Each row below holds a small network's activations on one input, seen along a few directions.
In each table, some parts of the input vary, and every possible input appears once, in random order.
Descriptions start from the smaller parts, as in this example, which fits no table here: ring(8) and (point or ring(11) or (values(3) and line(4))).
Shared parts are said once, and a part with two or three values counts as separate values.
In the rows, zero is written as 128.

Other details of the inputs vary at random and push rows far along two fixed directions, the same in every table; ignore that.

Table:
row 1: [130 131 134 129 116 128 129 127 126 127 130 131 136]
row 2: [101  99 109 116 174 147 154 163 151 129 158  81 110]
row 3: [130 132 135 131 126 125 124 128 125 136 132 138 128]
row 4: [129 125  97 136 123 112 133 101 143 118 150 152 136]
row 5: [131 135 130 135 125 133 122 128 124 132 129 135 130]
row 6: [131 136 130 130 122 132 125 127 122 132 129 133 130]
row 7: [126 133 134 127 118 127 129 125 123 132 129 132 131]
row 8: [132 134 132 135 125 130 121 129 127 131 132 137 131]
row 9: [ 98 101 106 112 171 148 157 161 147 129 154  77 111]
row 10: [127 130 137 127 116 124 131 125 124 129 130 131 135]
row 11: [128 135 132 128 121 131 126 125 121 132 129 133 129]
row 12: [132 135 131 134 125 131 123 127 123 134 130 135 129]
row 13: [129 133 133 131 125 128 124 126 121 137 130 136 127]
row 14: [128 134 131 131 117 132 126 127 125 128 127 132 133]
row 15: [130 135 132 130 118 130 127 127 125 130 128 132 132]
row 16: [160  90 122 103 162  79 110 110 137  78  24 104 103]
row 17: [129 131 133 130 115 130 128 127 127 126 129 131 137]
row 18: [129 136 129 131 121 134 123 127 123 130 128 134 132]
row 19: [127 134 134 127 117 129 129 125 124 130 128 132 131]
row 20: [129 134 133 131 125 130 124 126 122 135 130 135 127]
row 21: [133 134 133 134 126 128 123 129 126 133 132 137 130]
Each input here is: point or (line(4) and line(5)).
Start at row 5 and move only the line(4) part, one step at a time. The first step leads to row 12. Which rows follow, in order?
Answer: row 20, row 13

Table:
row 22: [131 118 123 128 145 117 133 135 136 130 130 125 118]
row 23: [128 123 107 127 138 132 132 122 137 119 130 123 122]
row 24: [125 116 133 126 144 126 130 134 130 130 126 121 119]
row 25: [125 118 122 123 120 128 140 130 139 110 125 114 137]
row 26: [120 117 117 122 142 120 132 126 134 129 132 125 123]
row 27: [129 120 127 130 143 138 123 136 132 124 127 119 125]
row 28: [125 128 130 123 139 139 124 142 131 123 120 116 121]
row 29: [138 124 118 133 141 126 121 131 137 124 125 126 126]
row 30: [124 119 114 121 140 121 136 121 133 124 132 125 118]
row 31: [121 124 138 116 141 130 128 137 130 132 124 116 117]
row 32: [118 116 127 118 127 118 144 128 136 115 130 111 133]
row 33: [179 163 172 135  72  84  80  78  85 127  46 187 139]
row 34: [105 185 156 156  62 184 141 142  97 183 219 161 169]
row 35: [123 121 109 131 139 129 128 129 137 123 127 123 126]
The inputs of row 34 and row 33 match in every part but one. If row 23 is changed in the same way as row 34 into row 33, which row does it become?
Answer: row 30
Describe the family of inputs behind these rows.
Answer: values(2) and (point or line(6))
Change only the values(2) part in row 28. List by row number the other rows that result.
Answer: row 31

Table:
row 36: [174 107 122 117 143  70  92  88 135  77  24 140 112]
row 37: [127 142 138 131 117 142 127 136 120 137 135 131 134]
row 38: [127 134 116 134 116 121 131 112 125 133 140 144 135]
row 39: [131 134 118 136 113 127 129 116 129 128 140 143 139]
row 40: [132 134 122 135 115 128 128 117 131 125 141 143 137]
row 41: [126 134 144 130 111 136 130 135 119 133 134 128 138]
row 42: [171 106 122 117 144  69  90  90 136  78  23 142 113]
row 43: [127 135 127 133 119 123 128 116 130 129 144 147 132]
row 44: [121 137 145 127 114 135 132 131 118 139 136 129 133]
row 45: [125 142 138 128 119 138 128 133 117 142 137 133 129]
row 46: [127 141 141 129 111 138 127 135 121 134 132 128 134]
row 47: [123 141 137 135 123 143 123 132 117 146 141 138 127]
row 48: [127 140 136 138 121 145 120 134 120 138 134 135 130]
row 49: [123 138 133 133 126 147 128 141 123 139 144 124 131]
row 50: [124 134 127 133 120 121 125 118 131 130 143 149 133]
row 51: [110  86 109 113 189 134 153 166 155 125 141  71 104]
row 52: [128 134 119 134 116 123 131 113 127 132 142 145 133]
row 53: [105  82 113 101 183 134 154 161 149 114 118  61 103]
row 54: [134 135 141 139 119 131 125 135 125 139 142 137 138]
row 55: [124 137 144 130 112 138 130 134 120 133 133 127 138]
row 56: [129 134 123 133 118 123 130 114 128 130 143 146 132]
row 57: [130 134 115 136 113 125 129 115 128 129 138 142 140]
row 58: [124 141 142 126 114 134 128 131 118 140 133 131 130]
row 59: [101  88 101 105 196 148 154 170 152 123 137  58  97]
Describe the family of inputs behind these rows.
Answer: values(2) and (point or line(5) or line(6))
The inputs of row 42 and row 50 match in every part but the values(2) part. If row 39 is changed in the same way as row 42 into row 50, which row does it become?
Answer: row 52
Change only the values(2) part in row 49. List by row number the other rows that result.
Answer: row 59

Table:
row 60: [131 130 121 129 123 122 127 120 132 124 123 135 127]
row 61: [ 93 157 136 149 101 182 151 154 123 166 219 132 152]
row 62: [135 126 135 125 118 126 128 129 126 125 119 124 137]
row 63: [132 129 143 128 123 120 129 129 123 132 120 126 125]
row 64: [134 131 123 129 128 120 125 122 131 124 127 135 129]
row 65: [128 131 134 129 131 134 123 133 124 133 126 125 124]
row 66: [133 129 123 128 124 125 127 119 131 122 125 135 126]
row 67: [132 131 134 128 131 129 122 131 121 135 120 129 123]
row 68: [131 124 125 130 126 124 127 117 128 124 125 135 128]
row 69: [133 125 126 130 129 121 125 118 128 124 127 136 129]
row 70: [131 131 121 128 125 119 125 122 131 125 124 134 129]
row 71: [126 128 142 122 126 124 122 130 129 125 121 132 127]
row 72: [126 133 136 119 121 129 129 126 117 127 115 122 128]
row 73: [128 126 123 130 126 118 125 120 128 127 125 135 131]
row 74: [128 125 123 130 124 121 127 119 129 126 123 135 129]
row 75: [132 127 125 130 129 118 124 120 128 125 127 135 131]
row 76: [104  84  98 110 190 148 157 173 158 110 135  57 106]
row 77: [135 131 135 127 132 127 121 130 120 136 116 131 124]
row 78: [132 133 134 131 125 131 119 129 123 128 118 130 126]
row 79: [136 130 124 129 128 123 126 120 131 122 127 135 127]
Describe the family of inputs behind these rows.
Answer: values(4) or line(6) or (values(2) and ring(5))
